Each row below holds a small network's activations on one input, seen along a few directions.
In each table, some parts of the input vary, and every possible input appears once, in random order.
A made-up example of a description, with smaller parts first: one of 6 places along a line, together with either a single point or (one of 2 separate values, together with one of 5 places around a ring) or one of 11 places around a ring.
Shared parts are said once, and a part with two or three values counts as separate values.

Other details of the inputs shift rows strongly along two fixed directions, in all tables alike. That doesn't count.

A family of inputs:
row 1: [  5 -46   9 -21  16  -3 -13  17 -24 -14  -8 -30  33 -19 -48]
row 2: [ 34  25  41  19  22  15  43 -14  25  21 -12  10 -29   7  19]
row 3: [ 55  31  20  -8  24   3   2   2  47  18 -47   3 -19  13  19]
row 4: [ 48  38  17  12  14  28   4  -1  48  18 -52  24  -5 -21  28]
row 5: [ -4 -19   2 -18   8   2   5  -6 -23  -1   8 -15 -22 -11  -4]
row 6: [-22 -44 -18 -21   7   1 -10  -2 -39  -4  22 -33  -8  -5 -25]
row 7: [ 27  37  15  18  25   3  25 -20  58   5 -12  32 -25  -3  30]
row 8: [  1  -4   2   5  16   7  12   0 -14   7  14  -7   0  14  -8]
row 9: [-20 -17   1 -20   6   3 -15  -7 -16   9   9 -13 -11  -3  -9]
row 10: [-32  46 -45  20 -81 -15 -24  -4  24 -40  12  34  49  13  34]
row 11: [ -9 -21  -3  -4  14 -13   9  16  -7 -10  18 -13  -4 -13  -7]
row 12: [ 11  -1   8  13  -2   6 -17  19   7 -28 -34   9   6   3 -10]
row 13: [ 26 -35   2   5   7   1 -34   9 -25   9  -4  -3  10 -14 -12]
row 14: [ 22  15  24 -12  29  15  17 -26  25  27 -15  19 -47  -4  10]
row 15: [-19  -6   5  -1  16  -8  -1   7 -25  21  10 -10   6  12 -17]
row 16: [ -3  -3   4  -2  11   6  11   6 -14  15  13   1  -1  15 -13]
row 17: [ -3 -12   5  -1  10   2  15  12 -30   2  18 -14   1   7 -10]
row 18: [-36 -36 -11 -24   8 -13 -21   0 -41  12  13 -29  -5  -7 -27]
row 19: [-24  10 -37  21 -72 -16   0   4   7 -44  16   5  36   1  20]
row 20: [-7  4 -9  1 -1 -8  4  4 18 -3  9 14 -1 -1  2]
row 21: [ -7 -28   3 -10  -7   2   9  -9 -19  -3   7 -25 -18 -10  -6]
row 22: [-26  55 -37  23 -85   0 -18  -8   1 -28  13  34  54  33  31]
row 23: [-15   9   0   4  13 -19  -2   1  17   9   1   7  -1  -6   2]
Description of these inputs: either one of 5 separate values or (one of 3 separate values, together with one of 6 places along a line).
List by row number the other inputs of the same sort as row 1. -> row 3, row 4, row 12, row 13

A family of inputs:
row 24: [-14 -56  11  -5  39  -5   8  23 -44  20  32 -42  -9  -4 -32]
row 25: [-35 -31 -45   3 -50 -20 -30  22 -28 -33  23 -20  40  -7  -8]
row 26: [ 24  24  -9  11 -34   6  -8   0  11  -9 -21  10  23   2  19]
row 27: [ 44  31  45  16  39  11  29 -23  69  10 -32  33 -42 -16  28]
row 28: [-22 -12  -1 -12  13 -14  -8   7 -14   8  11 -16   0  11 -18]
row 29: [  1  20  -5 -21 -20  11   1 -43   5   7  -7   7 -39   0  27]
row 30: [ 11 -16  13  -3  42  -4   0   5  18  13  -2   2 -22 -16  -5]
row 31: [ 12  -6  20  -9  39  -1  22   6  11  24  -3 -20 -26  -2  -1]
row 32: [-15   2  -9   5  -6  -3 -17   3   9  -4  -2  10   7  -6   1]
row 33: [-14  40 -13  21 -41  -7  -4 -16   4  -8  11  33  23  20  21]
row 34: [-22  17 -46  -9 -81   0 -31 -40  -6 -31   2  19   6 -11  32]
row 35: [ 52  52  18  -4 -15  30   2 -59  36  17 -49  40 -44  -6  46]
row 36: [ 23   3  30   5  40   1  18  -4  32   6 -19  12 -35 -19   8]
row 37: [-19  14 -44  13 -68 -14 -19   4   5 -35   7   9  42  -5  20]
row 38: [-27 -28  -2 -15  25  -4  -7  19 -23  13  14 -27  -5   8 -27]
row 39: [ -5 -10  -1   6  12  -1   6   5 -13   8  23   0   0   8  -5]
row 40: [ 48  28  32  12  19  16  13  -8  30   5 -40  23 -21  -2  17]
row 41: [ 20  23  28  20  11  11  31 -17  25   4  -1  21 -17   6  17]
row 42: [-33 -32  -5  -1  12  -1  -7  17 -42  10  30 -20   9   7 -28]
row 43: [-20  33 -38   8 -67 -10   0   0   3 -40   4  13  31  16  21]
row 44: [ -6 -23  -4  -9   0  -5 -28  13 -29   1  -4 -14  21   5 -24]
row 45: [ 7 22 10 19 -4  4 22 -8  6 -5  3 20 -8  7 16]
row 46: [-17 -52   0 -23  45 -10  -2  26 -30  15  24 -41 -13   2 -37]
row 47: [ 41  16  18   0  26  13   3  -3  23  17 -26  14 -10  -2   7]
row 48: [ 20  33  26   4  28  -3   8 -20  48  19 -23  31 -20 -12  19]
row 49: [-23  26 -22  -3 -33 -14  -9  -4   3  -9   6   8  23  17   7]
row 50: [ -5 -39  22  -5  39   4  25  10 -23  11  23 -29 -12  -6 -29]
row 51: [ 21  45   6   4   7   3  18 -14  44   9 -12  26 -15  10  29]
row 52: [ 16 -15   6   2  -4   8  -6   8  -6 -13 -12  -9  10  -1 -12]
row 53: [  3  28 -12  15 -38  -2   4 -13  36 -30 -10  25  17  -8  24]
row 54: [  7 -42   8 -15  24   3  -4  24 -34  -2  -6 -33   3 -11 -33]
row 55: [-13 -57  16 -35  37  11   5 -19 -54  33  25 -36 -49 -16 -27]
row 56: [-30   6 -39   6 -65 -11  -9   6  -9 -44  17  -4  36  18   4]
row 57: [-25  -3 -11 -11   2  -3  -4  11 -10   5   9 -14   6   9 -12]
row 58: [ -3 -15  -9  -6  13  -8  -7   8   6  -1   7  -3   2 -15  -6]
row 59: [-20 -20  -5  -8  14  -4 -13  12  -6   4   5 -10   5 -14 -17]
row 60: [-43 -19 -44  -4 -51 -18 -14  22 -38 -40  24 -22  33  14 -13]
row 61: [ 28 -23  44 -16  75  18   3  11  -2  42 -24 -17 -29 -11 -27]
row 62: [-30 -19 -32   0 -26  -9  -8  14 -38 -12  39 -12  33   9 -14]
row 63: [-18   8 -37   7 -62   2 -40  12 -22 -26  -4   8  50  15  -1]
row 64: [ 34  43  20   7   3   9  -2 -18  32  14 -36  32   1   5  19]
row 65: [ -8  17  -6   7 -13 -13 -15  -9  20  -6  -6  22   9  -3  10]
row 66: [-17 -52  13 -11  40  -3  18  22 -47   9  28 -38 -10  -8 -38]
row 67: [ 58  39  33  17  15  17  11 -13  45  18 -42  26 -20   0  31]
row 68: [ 14 -58  16 -20  57   4 -13  27 -32  21   1 -36 -11  -8 -42]
row 69: [ 15   7  16   3  20  -1  16  -3  27  -3 -15  11 -18 -19   9]
row 70: [-37  17 -34  10 -58 -13 -15  -2 -25 -19  28  11  46  18   3]
row 71: [ 8  1 13  9 15  3 22  0 -2 17 11 -4 -8  0  5]
row 72: [ -7  34 -20   9 -49  -2  10  -8  22 -30   0  13  20  14  21]
row 73: [ -9  46 -10  21 -34   7   5 -13  12  -2   5  34  19  16  25]
row 74: [  7 -43   8 -13  16   7  -4  19 -26  -6  -3 -34  10  -9 -34]
row 75: [ 22  -2  32  -3  52   2  24   2  21  30  -9 -13 -40   0   3]
Changing only one part turns row 27 into row 52. The same change can be made to row 59. Which row results? -> row 61
Changing only one part turns row 47 into row 58. The same change can be made to row 67. Which row results? -> row 25
Describe the family of inputs behind these rows. -> one of 4 places along a line, together with either a single point or (one of 2 separate values, together with one of 6 places along a line)
List by row number the other rows that have the place on the line of 4 in common with row 73. -> row 24, row 33, row 39, row 41, row 42, row 45, row 50, row 55, row 62, row 66, row 70, row 71
Change only the choice among 2 separate values in row 57. List by row number the other rows that result. -> row 38
Change only the choice among 2 separate values in row 40. List by row number the other rows that result. -> row 54
Change only the place on the line of 4 in row 29. List by row number the other rows that result. -> row 34, row 35, row 55
Start at row 39 and move only the place on the line of 4, one step at a time. The first step leads to row 46. Which rows follow, in order? -> row 30, row 68

A family of inputs:
row 76: [ 16  22   4   4 -14   7   5 -11  22 -10 -22  12  -4  -4  17]
row 77: [  0  30  -9   6 -27   2  -7 -13   6  -3  -4  22  17  13  13]
row 78: [  6  -3  15  -2  27  -1  16  -3  10  10   4  -1 -27   0   1]
row 79: [-21 -17 -37  -8 -40 -10 -28  11 -23 -21   9 -15  30  -4  -6]
row 80: [ 10  -5  16  -6  27   3  -7  -4  10  14 -16   2 -20 -13  -2]
row 81: [-8  1 -4 -2  4 -6  5 -1  5  6 10 -3 -6 -2  5]
row 82: [-24 -34 -20 -13  -7  -6 -18  19 -45   3  22 -31  22   5 -26]
row 83: [ 10  -2   7   7  -1   8   8   0 -12   2   3   0   3   3   0]
row 84: [  4  25   5   8  -4   5  -5 -10   8  11 -10  20   0   9  11]
row 85: [-39 -37 -22 -16  -4 -15 -13  12 -34  -9  31 -26  15  -3 -28]
row 86: [ 10  -4  -1  -3  -1   2  -6   0   4  -6 -10  -1  -7  -3   1]
row 87: [  3  29  -6  11 -33   7   4  -8   3  -9  -7  14  15  15  15]
row 88: [  7  15   4  14  -9   2  19 -11  15  -7   5  13  -6  -2  18]
row 89: [ 14  19   3  -1  -5   3  -6 -15  24  -1 -18  18  -3  -6  12]
row 90: [ 13  15 -10  12 -35   5  -1  -9  11 -21 -10  16  11  -5  19]
row 91: [ 27 -38  52 -17  94  12  21   9 -12  47  -5 -28 -52  -4 -31]
row 92: [-36 -38 -18 -11  -9 -11  -1  17 -37 -15  28 -34  13  -1 -26]
row 93: [ 13  22   7  22   7  -7   5  21  32  -8 -11  17  22   5   5]
row 94: [ -4   0  16  -2  31  -1   8  -5  12  18   2   4 -24  -6   0]
Describe the family of inputs behind these rows. -> either a single point or (one of 3 separate values, together with one of 6 places along a line)
